These are the activations of a small neural network, seen along a few directions. Each row is one input.
In each table, some parts of the input vary, and every possible input appears once, in random order.
Descriptions start from the smaller parts, as in this example, which fits no table here: one of 2 separate values, together with either a single point or one of 11 places around a ring or (one of 5 places around a ring, together with one of 6 places along a line).
Shared parts are said once, and a part with two or three values counts as separate values.

Other details of the inputs vary at random and push rows far along three fixed directions, the same in every table; ignore that.

Rows:
row 1: [-22 -12  -6 -46  25  -4  13  33  37   7  75]
row 2: [-41  -1   1 -57  -4  38  13  55  21  -9  62]
row 3: [-13 -12 -72 -21  -2 -62  10 -65 -73 -23 -35]
row 4: [ 21  -8 -26  -1 -35 -26 -54  -6  17   4 -16]
row 5: [  6  46  43  58  -7  -3  30  17  13  14 -18]
row 6: [-40  -6   2 -56  -2  38  11  51  22 -12  62]
row 7: [ 48 -27 -12  -6 -42  -3 -40  -2   5  10 -24]
row 8: [ 27 -27 -24  -2 -17  23 -40  -5  30 -16 -29]
row 9: [ 46 -17 -20  -4 -26   4 -54  -1  -2  11 -17]
row 10: [-32 -29  18 -44  14  10   3  26  32  11  74]
row 11: [ 23 -34 -23 -10  -6  17 -42  -3  30  -6 -39]
row 12: [-41  36 -18  58  19 -18  70 -59 -83 -10 -14]
row 13: [  8 -10 -24 -27 -23  18 -48   5  21   9 -43]
row 14: [-10  47  48  47  20 -14  10  13  16   9 -18]
row 15: [ 26 -22 -44   2 -20 -10 -48  -8  18  36 -20]
row 16: [ 4 43 58 44 12 16  1 -4 14  5 -5]
row 17: [ 13  49  49  30  34   9   9  -5  19  11 -19]
row 18: [ 36 -23 -24 -10 -17   4 -57  -9   7  33 -23]
row 19: [  1  27  49  44   8  14  30  -5  16  29 -24]
row 20: [ 39 -10 -29   2 -31 -10 -54   9  -2  10 -18]
row 21: [-24 -24  16 -45  14 -11  -2  54  12  -6  69]
row 22: [  0  36  59  38  24  10   2  -2  14  14 -16]
row 23: [-44  -9   3 -63   8  33  12  58  21   0  52]
row 24: [-52 -35 -30 -40  -2 -30  74   0 -84 -34  65]
row 25: [-14 -43 -65 -15  -2 -24  21 -64 -64 -40 -50]
row 26: [ 45 -15 -15 -25  -5 -14 -50  -9  12   2 -28]
row 27: [-12 -11   7 -56  23 -11   6  52  16  -9  68]
row 28: [ -5  37  44  41  17  38  16  17  24 -17 -18]
row 29: [ 32 -21 -26  -7 -28   8 -30  -1  36 -16 -31]
row 30: [-41  15   1  39  43  -1  79 -51 -72 -43 -43]
row 31: [-16 -23   3 -40  15   0   4  63   1   8  71]
row 32: [ 2 43 38 51 10 25 15 -8  9 20 -5]
row 33: [-16 -33 -67  -9  -8 -25   9 -78 -79   3 -30]
row 34: [ 28 -28 -24 -14 -16   2 -30   2  35  -7 -40]
row 35: [-18  -4  -7 -39  12   2  12  30  37  -2  84]
row 36: [  0  30  38  55   8   2  32   7  21  30 -22]
row 37: [ 10  29  54  41   9  15  21   3   9  28 -26]
row 38: [ 39 -15 -24  -3 -29  10 -57 -12   6  23 -14]
row 39: [ 17  63  46  40  19  -4   8  14  13 -12 -14]
row 40: [-50 -49 -19 -51  15 -21  75  -7 -86 -24  56]
row 41: [-55 -39 -25 -45   1 -10  73 -22 -81 -22  70]
row 42: [ 33 -26 -20  -3 -48   4 -36 -21  22  25 -21]
row 43: [  3  34  45  45  19  29  30  13  30 -22 -17]
row 44: [ 19 -29 -22 -14 -12  15 -47   2  26  -3 -39]
row 45: [-19 -33   2 -38  15  33  20  44  30 -27  66]
row 46: [-13  39  43  52  24  -3  12   0  25  17 -12]
row 47: [ -2 -12  14 -53  16   8   6  40  16 -18  79]
row 48: [-11 -35 -76   4 -37 -40  22 -73 -71  -7 -29]
row 49: [-13 -23  23 -43   7   8  -2  42  11 -15  79]
row 50: [ 30 -11 -17  -4 -32 -22 -59  -1   7  -5 -19]
row 51: [-53  34  -2  35  20   6  71 -44 -77 -44 -33]
row 52: [ 13  34  51  49   7  -5  22  24   4  15 -32]
row 53: [-21 -28   6 -38  -2  -9  25  59  21  17  66]
row 54: [ 22 -18 -15  -5 -32  -1 -55 -29  27  11 -12]
row 55: [ 5 68 38 43 18 -9 18  8 20 -4 -9]
row 56: [ 28 -15 -38  -3 -23 -20 -50   7   9  29 -24]
row 57: [-9 48 42 58 12  3 12 -2 26  8 -1]
row 58: [-16  38  46  34  25  32  18  23  21  -2 -29]
row 59: [ 43  -4 -19 -16 -19  -2 -52 -23  21   5 -15]
row 60: [  0 -34 -59 -14  -3 -31   5 -59 -97 -12 -35]
row 61: [  7  35  65  38  27   5   4  10   6   3 -20]
row 62: [ 31  -7 -38   5 -35 -15 -49   3   9  19 -15]
row 63: [ 34  -4 -23 -14 -21  -1 -45 -31  31   8 -13]
row 64: [-40  37   3  29  43 -21  76 -76 -72 -20 -25]
Description of these inputs: one of 2 separate values, together with either one of 8 places along a line or (one of 4 places along a line, together with one of 6 places around a ring).
The inputs of row 24 and row 52 match in every part but the choice among 2 separate values. If row 39 is changed in the same way as row 24 into row 52, which row does it become?
Answer: row 27
The inputs of row 11 and row 8 match in every part but the choice among 2 separate values. If row 40 is changed in the same way as row 11 into row 8, which row does it become?
Answer: row 7
Which other rows does row 9 become when the place on the line of 4 takes its other values? List them by row number.
Answer: row 7, row 47, row 49
Which other rows does row 58 become when the choice among 2 separate values takes its other values? List them by row number.
Answer: row 51

Rows:
row 65: [-77 -19 -10 -24  46   3  94  -6 -62 -53  43]
row 66: [-31  24  -2  25  18   7  54 -34 -36 -40 -40]
row 67: [-23  17  10  20  22  12  44 -35 -38 -33 -45]
row 68: [  5  -7  30 -11   2   6  -1  45  23  11  44]
row 69: [-27  19  10  22  27  20  40 -35 -51 -28 -37]
row 70: [  7  -5  26 -12   4   6   2  48  18  10  42]
row 71: [-34  18  -7  31  22   4  52 -32 -39 -40 -36]
row 72: [-1  1 25 -9 -3  6  1 43 24  7 49]
row 73: [ 10 -52 -57 -47 -35 -22 -34 -15 -17  -3  24]
row 74: [ 49 -31 -48   2 -42 -28 -62 -49 -20  10 -62]
row 75: [-12  -2  16  -8  -5   6   6  39  26  23  45]
row 76: [-26  17   5  23  24   5  51 -32 -37 -35 -44]
row 77: [ 15 -52 -58 -47 -32 -19 -35 -21  -9  -1  27]
row 78: [ 1 -9 20 -9  6 12 -2 27 39 31 43]
row 79: [ -6   5  17 -19  18  -7   7  38   9   3  40]
row 80: [-14 -57 -70 -65 -23   1 -12 -25 -22 -35   0]
row 81: [ -9   3  21 -19  17  -7   3  35  12   3  42]
row 82: [ 31  39  20  36   2  -5 -30 -10  35  16 -29]
row 83: [-14  10  17 -16  11  -6   5  34  15   0  49]
row 84: [ 50  23  36  41  -6   9 -37   1  44  27 -33]
row 85: [ 36 -34 -53 -12 -35   6 -61 -48  -8 -10 -86]
row 86: [-5 -1 14 -7  1 12  2 26 39 26 50]
row 87: [-15  11  15 -16  14  -4   6  26  16   0  51]
row 88: [ 29  41  17  35  -2  -9 -24   5  18  12 -35]
row 89: [-7  0 11 -8 -4  7  8 43 24 23 43]
row 90: [ 43  31  25  42 -17   3 -30  15  27  18 -35]
row 91: [ -7   4  22 -18  19  -4  -1  29  19   6  43]
row 92: [  8 -50 -59 -57 -13 -32 -34 -27 -17  -2  21]
row 93: [ 33  20  20  40 -13   0 -23  10  24  36 -43]
row 94: [-34  25   2  24  18  18  48 -39 -47 -37 -37]
row 95: [-29  26   3  26  19  23  39 -35 -45 -32 -34]
row 96: [ -2 -61 -61 -49 -28 -25 -23 -21 -25  13  17]
row 97: [ 25  28  19  44 -15   3 -24  -4  32  33 -33]
row 98: [ 32  19  25  42 -14   0 -28   7  30  38 -42]
Describe the family of inputs behind these rows.
Answer: one of 2 separate values, together with either one of 5 places along a line or (one of 3 separate values, together with one of 4 places along a line)
The inputs of row 75 and row 98 match in every part but the choice among 2 separate values. If row 89 is changed in the same way as row 75 into row 98, which row does it become?
Answer: row 93
Which other rows does row 82 become when the choice among 3 separate values takes its other values? List them by row number.
Answer: row 77, row 86
Which other rows does row 87 become when the choice among 2 separate values takes its other values? List them by row number.
Answer: row 91

Rows:
row 99: [ -9  23  36 -18  17   8   0  57  34 -15  46]
row 100: [ -2  24  34 -13   2  17  -5  69  53  -7  39]
row 101: [-11  13  30  -9  -2  45   1  48  62   3  37]
row 102: [ 25  14  23  33  -3  13 -11   9  17   2 -61]
row 103: [ 22 -55 -42 -66  -4   1 -60 -10  28 -10  26]
row 104: [-41  22 -12  34  19 -55  57 -59 -75  17 -13]
row 105: [ 33  42  23  21  11 -14 -31  -3  19 -12 -38]
row 106: [-39   1   2   2  11 -24  81   4 -43   5  78]
row 107: [ 23  30  19  27   9  12 -29 -25  30  -3 -39]
row 108: [ -3 -83 -45 -66 -23  22 -18 -12  -4  -6   8]
row 109: [ -8 -76 -56 -65 -27  21 -14 -11  -1  -5  10]
row 110: [ 10 -52 -50 -58 -24 -37 -38  -5 -28  37  43]
row 111: [-69   4  -1  -3  28 -42  92 -13 -54   0  82]
row 112: [ -7  20   1  36   3 -34  38 -44 -96  13  -8]
row 113: [ 44  37  27  22  20 -14 -37  -3  21 -12 -38]
row 114: [  2  24  -2  37  -8  31  -3 -15  20   3 -51]
row 115: [-21  -7  21  -4  13  49  20  40  42   6  30]
row 116: [-11   2  28  -4  18  23  13  65  37  -2  30]
row 117: [ 43 -59 -56 -23 -39 -20 -59 -40 -28 -10 -82]
row 118: [-10  13   2  49 -11 -31  39 -44 -77   4  -5]
row 119: [ 17  29  16  30  -7  22 -27 -15  29  -1 -45]
row 120: [ 10  34   3  36  -3   3  -9   7  13  -6 -50]
Describe the family of inputs behind these rows.
Answer: either one of 6 places around a ring or (one of 2 separate values, together with one of 8 places along a line)
Which of the alternatives is row 111?
Answer: one of 6 places around a ring
Which other rows does row 101 become when the choice among 2 separate values takes its other values? List them by row number.
Answer: row 100
